Each row below holds a small network's activations on one record, seen along a few directions.
Here are examples, each followed by its value of one field, U.
Records without U are marked missing.
The largest differences between rows may come from other fields.
Strong random noise was added to every row along 3 fixed directions; ignore it. To show where, here is one row again and again, with new noise each time:
[  88  -83  241 -112  236 -245  170   45  131  142  -53  352   35  -43
   61  187]
[-127   15 -250  231 -296  198   52 -230  -28   86 -161 -256  -97  285
  185 -122]
[ -40 -146 -120  133 -118   64   33 -332  -63    9 -145 -183   20  161
  161 -222]
[  61 -365   97  -90   67 -117  183 -338  -78   17  -98  -73   86 -191
  218   41]
[ -16  215   18  153   78  -71  -42   97  181  131 -103  312  -27  421
  -55 -171]

[ 551  124  110   21  310 -330 -538 -171 -193 -447  108   31  135 -135
 -513 -496]  u3
[ 221 -196  362 -317  113 -182  392  195   17 -151  105    7  -50 -852
   89  899]  u4
[  51   46 -250  128 -320  114 -198 -280  -13 -101  -66 -342    8   91
  -61 -231]  u3
[-359  222 -268  244 -145  337 -116   12  125  276 -107   83 -102  756
  153 -252]  u2
[ 242 -625  271 -280  237 -161  -83 -605 -236 -469  -78 -299  353 -448
   83 -161]  u9
[ -35 -622  180 -266  -50  -57  351 -316 -198  -27  102 -188   63 -430
  370  291]  u5
[-172  504  -43   72   85  -38   13  650  365  417   36  548 -317  635
  -49  287]  u6
[ 124 -320  264 -292  261 -138   39 -225  -71   38   37   49  217 -392
   30    8]  missing
[ 186  165  181  -98   64  -33  -69   81  103  -75  -31   46   58 -234
 -185  220]  u4
[-206 -845   82 -343  -59  180  459 -609 -200  154  -75 -544  109 -566
  690  475]  u7
[ 365 -606  678 -470  750 -686  167 -238    8  -57   36  574  369 -549
    4   13]  u1
[ 177 -231  247 -174  289 -322 -299 -291   97 -264   85  262  289  115
 -180 -715]  u8
[-227  192  -82  179  -77   71  -73   73  280  242  -92  328    7  562
   29 -204]  u1
[-423   68   22   92  207  -11    6  235  451  324  -43  707   44  868
  173 -389]  u2
[-235 -210 -131  -95 -200  199  131 -205  -30  310   15 -243 -109   28
  337  149]  u6
[-243   79  -60  219  240   18 -189  -43  232   43 -183  272  111  831
   49 -600]  u7
[ 213 -236  224 -243  196 -233 -181 -134  -91 -191  179  117  138 -191
 -160 -207]  u8
[ 246 -272  452 -452  190 -264  411   32   63  -42  -16   27  -23 -659
  213  880]  u9
[-286  -52 -211   81 -542  329  302    8  -32  172    8 -302 -243   94
  385  449]  u5
[ 238 -229  497 -574  238 -460  311  201  213  163  151  449    8 -649
   90  856]  u8
[-434 -240 -150  141  -56  177   99 -229   88  149  -94   35   36  568
  351 -487]  u2
[ 147 -171  162  -91  142 -132    2  -58    1 -304  -10  -25  148 -247
 -106  -54]  u4
[-337  542 -254  287 -326  211   70  515  318  293  -36  207 -272  632
  -10   49]  missing
[ 159 -207   57 -130 -222  244   17 -314 -341 -255  -10 -656  -19 -488
   91  365]  u9
[-257 -558 -275  -54 -413  496  333 -542 -348   67 -139 -913  -91 -329
  626  511]  u7
[-123 -325   41 -217   62  -83  331  -33   27  287   17   29 -137 -103
  382  397]  u6
[ 140  250 -191   92 -321  203 -254 -121 -111  -13   24 -388 -111  -20
 -172  -24]  u3
[ -56  438 -125  188 -315  333  -66  290  -47  222   96  -63 -288   57
  -56  454]  u1
[-278  130 -132  131 -376  258  193  118  119  197    5  -42 -204  378
  256  201]  u5
[ -63 -358  -94    7   41  -11 -129 -360 -102 -202  -11 -129  223   69
   15 -564]  missing

Here are new rows. What is U for each?
[ -13 -230  163  -73  203 -145 -102 -285   88   13  -30  265  228  272
   90 -379]  u5
[-263   43   90  -60  175   26  108  123  255  391  -59  434  -11  411
  197   70]  u2
[ 118    4  121   37  155 -144 -105    1  -33  -68   -1  228   38  239
  -62 -192]  u5
[ 252  353  -54   41 -310  175 -139   80 -265  -86  163 -408 -279 -175
 -260  140]  u8
[ -34  281 -311  254 -438  275   25   80 -106   97    1 -304 -338   76
   98  394]  u1
[-264 -413 -355   32 -485  279  258 -344 -204   -6  -51 -595  -63 -192
  401   97]  missing
[ 128 -199  -78  195  112  -40 -265 -456 -240 -260  -56 -150  130  145
  -25 -597]  u1
[-213  158 -345  180 -597  511  101   -7 -165  248  -49 -477 -283   12
  201  509]  u1
[ -92  205 -503  463 -496  413 -360 -346 -222 -186 -120 -547 -117  706
    2 -632]  u5
[-280  -32  135   26  267  -17   69  208  302  132   -4  413   33  407
  193    5]  u7
